Each row below holds a small network's activations on one record, seen along a few directions.
Each row is followed by the record's values for the fields K, M, P, L.
Other fields move the rows too, some of them a lot.
(in the rows, 500 means zero)
Strong random noise was added to every row along 15 fixed directions; ignore it. To show where, here is one row again and again, with new noise each time:
[694 589 273 491 508 373 417 425 374 450 459 561 517 585 616 620 602 384
 496 457 296 559 410 511 634 562 479 564 317]
[365 432 701 670 331 353 526 671 682 401 376 617 526 497 725 499 360 698
 309 675 509 502 458 303 658 562 500 574 348]
[302 664 543 584 298 579 615 533 541 548 472 473 636 433 301 564 472 534
 412 405 603 394 418 294 365 500 715 426 694]
[733 418 374 197 560 347 642 642 494 563 502 749 366 584 820 672 325 541
 287 570 223 552 413 570 560 465 214 417 493]
[365 508 432 557 417 519 705 316 727 597 550 585 709 414 472 614 302 460
 385 446 544 594 369 501 360 594 528 508 645]
[686 565 281 266 443 315 403 578 283 631 404 651 455 670 433 623 603 468
 393 504 225 461 418 480 618 357 316 439 432]
[394 616 478 591 452 497 628 324 607 251 549 618 493 675 666 550 496 467
 489 413 403 734 373 555 609 691 638 659 214]
[450 475 518 565 686 359 522 633 409 627 505 518  41 580 575 444 498 550
 516 352 415 453 463 706 607 266 498 543 505]
[278 594 351 723 359 622 512 329 705 668 453 360 680 352 511 376 385 288
 434 523 665 443 433 363 237 571 762 491 616]
[807 857 304 449 616 518 671 230 349 387 464 355 462 431 501 630 402 490
 627 311 425 449 222 606 444 495 389 669 486]
[738 350 503 381 515 582 493 112 450 593 548 568 552 522 608 803 305 493
 714 498 585 466 564 640 363 295 408 556 376]
[525 604 428 351 542 698 264 275 377 427 448 377 380 735 395 380 708 412
 597 512 390 536 612 506 525 371 454 654 191]
[468 436 572 562 429 537 552 509 572 483 635 499 655 381 329 694 410 588
 436 420 609 457 474 497 560 487 454 484 570]
[377 585 586 433 652 561 355 596 571 492 491 659 429 656 764 545 523 513
 406 423 413 159 570 368 307 355 441 381 542]
[612 674 541 597 459 398 595 376 395 512 470 538 514 565 455 264 497 651
 486 632 552 263 373 595 625 300 390 646 491]
[575 348 366 543 372 518 324 751 321 529 671 321 330 389 407 586 636 292
 488 398 486 573 641 494 651 540 760 371 381]
[390 743 124 365 595 711 685 523 682 442 419 383 306 587 770 659 168 362
 377 394 466 631  91 586 443 506 418 493 360]

[606 449 807 580 428 542 570 230 614 299 625 420 705 269 444 715 257 650
 673 422 665 504 587 429 326 661 492 622 460]
K: k2 / M: m4 / P: p2 / L: l2
[381 518 552 516 459 444 562 439 500 496 644 778 640 783 412 379 583 539
 474 568 520 372 459 672 654 368 421 466 468]
K: k1 / M: m4 / P: p2 / L: l2
[117 525 580 538 607 579 643 499 752 404 602 723 504 738 403 524 440 687
 440 444 722 520 342 791 693 310 355 610 505]
K: k1 / M: m1 / P: p1 / L: l1
[432 695 320 510 125 286 890 480 391 573 528 685 587 628 283 641 278 503
 508 479 595 566  41 669 620 437 676 391 497]
K: k1 / M: m4 / P: p1 / L: l1
[447 855 539 591 551 557 685 512 565 261 425 407 470 561 652 176 487 626
 417 559 515 348 319 402 424 619 562 613 488]
K: k1 / M: m4 / P: p2 / L: l1
[445 496 552 727 663 372 347 578 562 362 431 547 543 544 750 501 647 542
 508 480 441 431 557 378 573 652 561 550 407]
K: k1 / M: m4 / P: p2 / L: l1
[564 657 383 380 551 678 489 485 363 402 570 478 434 601 547 547 660 322
 625 405 466 475 520 517 498 478 624 431 507]
K: k1 / M: m1 / P: p2 / L: l1
[633 498 659 380 502 528 578 450 433 602 654 409 463 341 353 361 335 585
 562 554 651 201 564 608 305 309 362 454 687]
K: k1 / M: m4 / P: p1 / L: l1
[605 455 639 567 790 542 381 474 426 332 490 625 410 564 920 905 491 604
 715 290 498 247 569 427 363 449 543 433 404]
K: k1 / M: m5 / P: p1 / L: l1
[426 564 366 453 282 779 466 445 509 516 447 548 722 660 709 341 558 240
 501 797 564 464 564 347 429 499 751 322 439]
K: k1 / M: m3 / P: p2 / L: l1
[616 433 521 482 592 604 635 551 392 580 520 370 265 375 488 516 536 455
 567 421 470 684 604 564 521 490 651 482 704]
K: k2 / M: m1 / P: p2 / L: l1
[741 524 593 493 640 641 426 286 398 439 478 361 380 434 748 434 428 513
 726 575 592 341 602 528 387 367 468 644 375]
K: k1 / M: m5 / P: p1 / L: l2
[601 575 659 432 361 510 580 654 389 251 540 509 333 626 570 550 375 726
 469 555 532 397 378 537 711 384 397 533 187]
K: k1 / M: m4 / P: p1 / L: l2
[395 612 656 396 397 673 462 283 612 424 400 572 590 683 551 268 545 540
 475 698 508 490 632 372 368 447 489 617 351]
K: k1 / M: m1 / P: p2 / L: l2
[364 474 602 472 361 653 466 283 506 466 455 602 620 730 485 458 649 492
 557 598 492 624 639 414 472 465 659 527 334]
K: k1 / M: m3 / P: p1 / L: l1
[424 478 498 513 514 590 533 504 731 513 655 347 546 271 472 293 369 409
 359 527 601 508 538 527 334 646 463 508 615]
K: k1 / M: m1 / P: p1 / L: l1
[163 515 707 688 456 560 493 325 684 409 680 560 509 574 493 400 523 436
 529 343 547 452 604 464 278 620 755 490 428]
K: k1 / M: m4 / P: p1 / L: l1
[260 500 519 245 499 773 599 661 578 542 598 509 472 680 242 433 473 651
 259 526 514 465 476 533 540 313 290 345 579]
K: k1 / M: m3 / P: p1 / L: l2
[367 541 540 560 627 708 191 542 521 543 375 407 704 470 273 605 749 542
 468 428 487 305 644 182 461 413 410 433 693]
K: k2 / M: m1 / P: p2 / L: l1
[476 284 519 646 700 619 433 492 553 639 364 549 487 510 777 677 469 527
 618 549 659 467 589 539 532 317 561 508 617]
K: k2 / M: m2 / P: p2 / L: l2
[489 685 505 561 628 518 637 444 552 466 345 438 336 443 661 422 468 465
 526 423 378 620 435 463 395 572 580 642 618]
K: k2 / M: m4 / P: p2 / L: l2
[416 534 721 662 438 377 592 482 413 485 339 516 495 458 320 597 652 680
 608 384 449 616 522 324 530 593 732 610 629]
K: k1 / M: m4 / P: p1 / L: l1
[692 784 265 544 477 583 535 383 317 301 407 381 666 504 372 741 632 465
 707 393 574 574 305 513 675 550 601 636 443]
K: k1 / M: m4 / P: p2 / L: l1
[484 444 820 540 670 645 576 506 502 396 591 454 218 501 723 397 427 585
 675 478 622 376 697 598 385 387 608 537 502]
K: k1 / M: m4 / P: p2 / L: l2
[ 99 630 669 635 607 714 744 432 804 365 251 394 398 554 467 486 369 806
 395 426 570 740 317 370 508 560 483 759 491]
K: k1 / M: m5 / P: p1 / L: l2
[536 521 749 422 561 752 574 651 447 223 583 524 435 579 582 621 564 704
 541 497 608 425 595 489 642 404 480 523 502]
K: k2 / M: m4 / P: p1 / L: l1
[593 388 450 590 484 615 537 539 601 367 466 515 710 463 807 739 364 579
 462 653 645 549 433 421 626 617 512 519 421]
K: k2 / M: m4 / P: p1 / L: l2
[272 673 734 570 385 513 558 483 677 235 417 493 582 578 517 613 230 714
 533 466 702 341 293 393 452 495 438 545 263]
K: k1 / M: m2 / P: p2 / L: l1
[545 671 311 369 472 523 650 205 435 571 572 557 611 616 241 435 555 407
 544 433 406 629 343 723 500 433 410 553 548]
K: k1 / M: m3 / P: p1 / L: l1
[524 218 422 309 555 421 615 551 586 725 887 660 414 387 518 667 285 310
 467 330 490 539 583 836 311 466 417 244 690]
K: k1 / M: m3 / P: p1 / L: l1
[465 644 480 524 324 440 767 605 251 649 273 510 393 551 235 475 641 649
 491 503 471 676 377 420 650 416 761 541 753]
K: k2 / M: m5 / P: p1 / L: l2
[537 457 435 641 371 363 610 443 572 550 550 550 657 376 491 732 297 489
 492 421 590 484 335 509 483 573 515 421 483]
K: k1 / M: m1 / P: p2 / L: l1
[436 370 503 548 653 684 519 615 671 498 334 510 889 483 435 575 495 756
 355 809 588 510 426 391 825 477 130 502 687]
K: k1 / M: m3 / P: p2 / L: l1
[425 633 490 475 508 561 578 772 531 236 569 430 330 500 663 396 535 427
 382 467 371 646 457 465 618 734 607 474 385]
K: k1 / M: m3 / P: p1 / L: l2
[237 419 439 765 710 561 389 611 595 448 629 592 582 623 587 480 724 368
 495 434 496 500 513 584 729 558 631 394 546]
K: k1 / M: m3 / P: p2 / L: l1

Which values does each new row have?
[597 670 372 275 560 665 412 559 415 322 422 173 359 408 217 811 330 544
 608 333 567 566 279 532 565 398 223 568 325]
K: k2 / M: m1 / P: p1 / L: l1
[309 517 448 682 248 351 352 501 644 497 449 273 498 350 282 276 388 358
 450 564 599 616 383 503 554 612 533 633 226]
K: k1 / M: m2 / P: p1 / L: l1
[447 547 527 668 709 565 194 651 448 341 371 353 333 482 718 756 681 393
 672 264 441 474 626 300 489 580 739 515 380]
K: k1 / M: m4 / P: p2 / L: l2
[546 375 413 518 478 457 517 624 606 601 656 498 529 383 603 309 339 430
 296 654 540 415 449 595 539 471 319 415 525]
K: k2 / M: m5 / P: p1 / L: l1
[571 691 615 673 354 433 470 380 499 381 366 462 589 453 576 334 532 525
 487 613 494 459 477 351 538 565 554 675 396]
K: k2 / M: m1 / P: p1 / L: l2
[537 538 776 560 769 781 466 371 460 331 377 254 291 435 587 507 586 685
 741 455 599 502 662 417 479 406 512 707 501]
K: k1 / M: m1 / P: p1 / L: l1
[547 585 499 327 266 583 772 545 408 519 486 428 580 455 192 467 442 632
 449 590 532 634 417 448 543 510 538 443 651]
K: k1 / M: m3 / P: p2 / L: l1
[507 710 196 435 376 511 515 820 317 570 269 305 184 562 530 414 496 351
 420 545 394 605 270 393 614 452 624 395 393]
K: k2 / M: m1 / P: p2 / L: l1
[160 401 414 742 555 407 541 205 653 757 394 786 689 689 502 563 544 460
 566 438 622 572 430 613 395 432 719 541 669]
K: k2 / M: m2 / P: p1 / L: l1
[676 450 524 211 215 574 502 464 365 449 637 658 754 616 412 422 589 462
 418 755 489 431 630 427 527 467 454 385 415]
K: k1 / M: m5 / P: p1 / L: l1
[180 844 341 495 323 531 475 509 724 285 453 389 881 524 119 412 524 475
 248 467 445 568 218 278 493 791 362 512 391]
K: k1 / M: m3 / P: p1 / L: l1
[598 606 339 532 400 570 566 438 470 552 421 319 628 329 384 488 464 413
 451 547 500 595 367 393 522 536 481 534 590]
K: k2 / M: m5 / P: p1 / L: l1
[150 613 324 742 783 458 442 591 733 440 424 463 332 647 559 520 508 465
 381 285 408 630 187 630 710 513 368 624 393]
K: k2 / M: m4 / P: p1 / L: l1
[463 727 397 333 411 478 433 590 362 414 373 352 188 590 436 594 477 405
 573 305 348 596 351 405 403 551 609 460 245]
K: k1 / M: m1 / P: p1 / L: l1
[364 652 462 405 763 672 485 274 731 310 459 651 674 686 742 727 401 506
 533 406 476 430 360 510 325 542 293 563 415]
K: k1 / M: m4 / P: p1 / L: l1
[641 570 737 503 462 409 506 275 482 325 448 594 623 585 586 232 537 762
 501 723 468 363 598 461 510 510 319 703 324]
K: k1 / M: m3 / P: p1 / L: l2
[648 317 707 400 323 456 615 483 458 646 603 354 300 292 337 182 346 508
 519 681 573 583 704 611 421 452 485 525 547]
K: k2 / M: m1 / P: p2 / L: l1
